A small network was shown many inputs. Here are its activations along a few directions, one row for each input.
Each table varies a few parts of the input and shows all the possible inputs, shuffled.
Descriptions start from the smaller parts, as in this example, which fits no table here: one of 8 places around a ring, together with either a single point or one of 11 places along a line or (one of 3 separate values, together with one of 4 places along a line).
Shared parts are said once, and a part with two or three values counts as separate values.
(in the rows, 128 means zero)

Other details of the inputs vary at random and push rows far along three fixed directions, the same in every table; ignore that.

Table:
row 1: [110 128 124 103 126 110 124 145 153 121 120 119 113 105 139]
row 2: [162 128 140 156 114 153 139 106 154 135 151 115 130 130 124]
row 3: [131 114 129 139 121 142 129 119 120 146 138 122 145 144 103]
row 4: [120 138 133 148 125 131 118  97 127 129 130 134 157 144 116]
row 5: [ 75 127 109 146 131  92  64  82  94 118  80 124 166 156 104]
row 6: [109 133 121 104 116 115 139 155 142 121 138 145 129 110 132]
row 7: [122 125 115 120 121 123 166 167 162 137 148 139 103 112 128]
row 8: [128 123 134 148 139 141 128 113 139 138 144 124 147 146 116]
row 9: [189 146 154 110 159 152 171 110  80 112 113 147  68 128 149]
row 10: [158 119 139 162 136 162 149 126 154 147 167 118 133 137 127]
row 11: [118 130 117 103 105 109 124 151 133 121 125 132 124 101 133]
row 12: [145 113 139 147 131 155 149 122 146 153 153 117 138 140 106]
row 13: [158 136 152  98 174 142 166 121  68 123  99 148  79 146 132]
row 14: [155 119 131 158 113 155 136 129 131 143 161 130 146 135 122]
row 15: [111 138 130 137 122 121 107  83 123 126 110 124 158 141 107]
row 16: [116 123 120 160 143 121 102 103 121 132 110 113 136 148 120]
row 17: [122 121 123 114 127 124 139 173 157 131 143 129 113 109 145]
row 18: [136 119 132 151 127 136 105 108 120 132 122 108 143 136 121]
row 19: [121 125 114 106 103 116 130 163 133 129 135 128 122 103 131]
row 20: [138 114 137 150 136 143 122 115 137 143 133 107 137 138 117]
row 21: [103 116 125 143 144 124  97 119 113 135 118 115 157 157 112]
row 22: [153 118 125 173 118 148 135 123 142 141 151 120 126 136 123]
row 23: [106 137 114 106 113 102 111 145 125 108 119 139 133 108 143]
row 24: [113 126 131 135 141 127 110  93 124 132 114 114 148 145 109]
row 25: [131 133 121 107  99 121 144 154 149 122 144 133 118  96 134]
row 26: [108 137 123 108 126 109 123 145 159 117 122 130 116 111 150]
row 27: [100 120 118 102 132 104 110 154 132 124 106 114 118 115 136]
row 28: [121 132 136 142 137 124 102  84 133 127 107 107 142 141 123]
row 29: [103 128 112 109 122 103  99 155 130 113 113 127 126 109 150]
row 30: [159 154 157  97 169 136 170  94  86 111  95 153  80 140 137]
row 31: [135 155 126 108 166 103 117  86  31  93  57 157  91 145 145]
row 32: [134 111 131 155 141 145 118 132 129 143 138 111 142 148 124]
row 33: [ 88 122 121 141 147 111  76  99 109 127 100 114 169 158 113]
row 34: [141 129 141 154 129 152 149 114 158 144 159 127 141 142 118]
row 35: [124 122 120 110 115 129 157 180 141 136 157 144 121 114 129]
row 36: [112 132 123  98 110 115 143 147 146 124 132 137 125 104 124]
row 37: [106 128 119  96 113 110 132 151 137 127 125 137 125 108 124]
row 38: [196 155 157 108 145 152 190 103  83 111 119 161  74 128 144]
row 39: [107 124 115 105 119 105 104 154 125 119 109 117 120 109 139]
row 40: [164 121 136 165 122 162 142 125 146 140 167 121 135 132 131]
row 41: [120 120 117 114 119 119 124 174 135 123 133 126 118 110 147]
row 42: [135 132 134 158 123 136 108 102 138 125 133 118 148 136 133]
row 43: [161 115 130 159 114 161 146 139 126 148 169 127 142 138 121]
row 44: [129 141 121 113  99 121 143 153 156 118 147 144 122 102 144]
row 45: [ 88 135 113  95 126  97 108 148 115 114 107 142 136 118 133]
Each input here is: one of 5 places around a ring, together with either a single point or (one of 2 separate values, together with one of 4 places along a line).
Q: The inputs of row 24 and row 9 match in every part but the place on the ring of 5. If row 34 is changed in the same way as row 24 into row 9, which row does it become?
A: row 42
Q: The inputs of row 45 and row 29 match in every part but the place on the ring of 5. If row 35 is changed in the same way as row 45 into row 29, which row does it become?
A: row 41
Q: List by row number the other rows that have the place on the ring of 5 in common with row 25.
A: row 11, row 14, row 19, row 23, row 31, row 38, row 43, row 44
Q: Which other rows does row 28 become when the choice among 2 separate values takes its other values? List them by row number.
A: row 26

Table:
row 46: [ 50 115 111 160  94  99  43  92 178 140 120  80 216 140  87]
row 47: [ 90 129 109  62 105  91 156 208 183 124 131 138  94  70 146]
row 48: [ 99 189 132  42 172  54  91  80  43  47   8 167  67 113 183]
row 49: [198 131 161 183 138 187 154  58  85 143 149 135 149 176 102]
row 50: [ 88 156 118  57 179  61  70 114  33  64  14 140  78 119 176]
row 51: [142 115 130 170 142 147  94  78  70 136 117 118 161 172 104]
row 52: [121 108 123 192 102 139  77  96 170 147 153  84 186 136 110]
row 53: [159 127 134 115 154 146 160 159  72 130 128 155  87 138 148]
row 54: [111 118 137 155 173 141 112  76  76 143 109 131 171 186  88]
row 55: [147 111 118 140  73 154 175 190 195 158 204 131 136  90 118]
row 56: [197 113 159 187 172 193 162  73  87 162 146 115 127 186 101]
row 57: [ 42 127  87 101  58  66  60 176 226 112 135  99 167  69 143]
row 58: [ 90  94 107 190 116 121  46 126 163 143 137  73 195 148 114]
row 59: [115 145 125  69  98 106 187 184 198 115 150 155  83  74 141]
row 60: [173 113 134  97 134 161 230 232 172 156 187 149  57  99 152]
row 61: [223 158 163 127 137 183 232 106  98 127 160 177  74 132 136]
Q: What do these inputs look like to the network?
A: either a single point or (one of 3 separate values, together with one of 5 places along a line)
Q: Which other rows does row 61 become when the place on the line of 5 takes its other values? List them by row number.
A: row 49, row 51, row 53, row 55
Q: Which other rows does row 55 become when the choice among 3 separate values takes its other values? List them by row number.
A: row 47, row 52

Table:
row 62: [118 164 143  63 155  97 140 109  94  88  66 154  78 115 154]
row 63: [165 145 147 156 166 150 126  54  52 112 100 147 128 174 131]
row 64: [123 132 131 141 123 132 124  93 124 131 128 129 152 144 107]
row 65: [135 102 124 186 101 148  83 118 161 152 160  78 176 138 112]
row 66: [ 82 127 106  74 137  86 115 201 140 111 110 138  99  96 163]
row 67: [169 114 132 112 120 158 193 188 133 149 173 141  92 108 132]
row 68: [144 112 130 139 100 155 187 176 214 160 196 120 122 106 119]
row 69: [ 96 128 111 121 117  95  55 115  86 107  85 110 155 131 133]
row 70: [ 96 143 106  67  99  83 126 172 139 102 110 144 102  78 146]
row 71: [145 128 152 175 156 156 111  46 107 137 117 110 156 176  98]
row 72: [144 114 126 136  87 154 189 178 200 159 202 133 133 107 112]
row 73: [126 146 127  70 151 102 136 143  62 101  78 157  78 118 149]
row 74: [157 151 160 141 160 143 127  34  59 117  89 144 134 171 113]
row 75: [113 148 134  65 173 100 141 137  80 103  70 151  73 127 151]
row 76: [122 148 129  79 174 101 131 144  77  95  74 156  74 126 170]
row 77: [ 43 115  87 126  92  77  57 165 165 121 121 116 179 114 126]
row 78: [156 125 147 183 145 157 104  51 102 136 119 101 152 165 104]
row 79: [177 142 139 120 119 153 194 156 174 126 171 150  87  99 155]
row 80: [196 137 155 143 127 171 182 111 142 135 155 131  97 118 130]
row 81: [165 132 149 180 125 155 107  45  97 136 126 116 165 161  99]
row 82: [ 73 122 113 108 145  94  78 122  91 123  86 125 155 145 112]
row 83: [121 114 123 190 109 144  96 102 178 144 163  98 180 145 112]
row 84: [127 124 129 159 140 132 109 107 130 129 126 118 145 148 132]
row 85: [148  95 126 143 104 159 173 193 192 167 195 108 122 104 124]
row 86: [172 119 137 116 126 155 191 176 153 144 163 135  78 105 140]
row 87: [212 141 157 115 153 170 209 127  76 127 137 165  63 130 139]
row 88: [152 126 141 136 143 153 159 117 106 142 138 140 124 152 112]
row 89: [ 47 121  88 127  87  75  62 156 170 117 124 116 181 109 128]
row 90: [ 52 134  92 124  76  75  62 137 180 113 124 118 183  97 131]
row 91: [116 110 132 144 153 137 115 117 121 147 125 111 144 153 108]
row 92: [ 93 136 109  71 117  82 123 177 147 108 102 130  93  82 152]
row 93: [110  98 116 189 117 145  89 129 144 155 163 105 195 155 101]
Q: The inputs of row 88 and row 75 match in every part but one. If row 90 is changed in the same way as row 88 into row 75, which row does it become?
A: row 79
Q: What do these inputs look like to the network?
A: one of 2 separate values, together with either a single point or (one of 3 separate values, together with one of 5 places along a line)
Q: Which other rows does row 83 become when the choice among 2 separate values takes its other values? List them by row number.
A: row 63
Q: Which other rows does row 77 become when the choice among 2 separate values takes its other values? List them by row number.
A: row 76
Q: A walk changes only the place on the line of 5. It starts at row 85 and steps to row 86. List the rest of the walk in order.
A: row 92, row 78, row 80
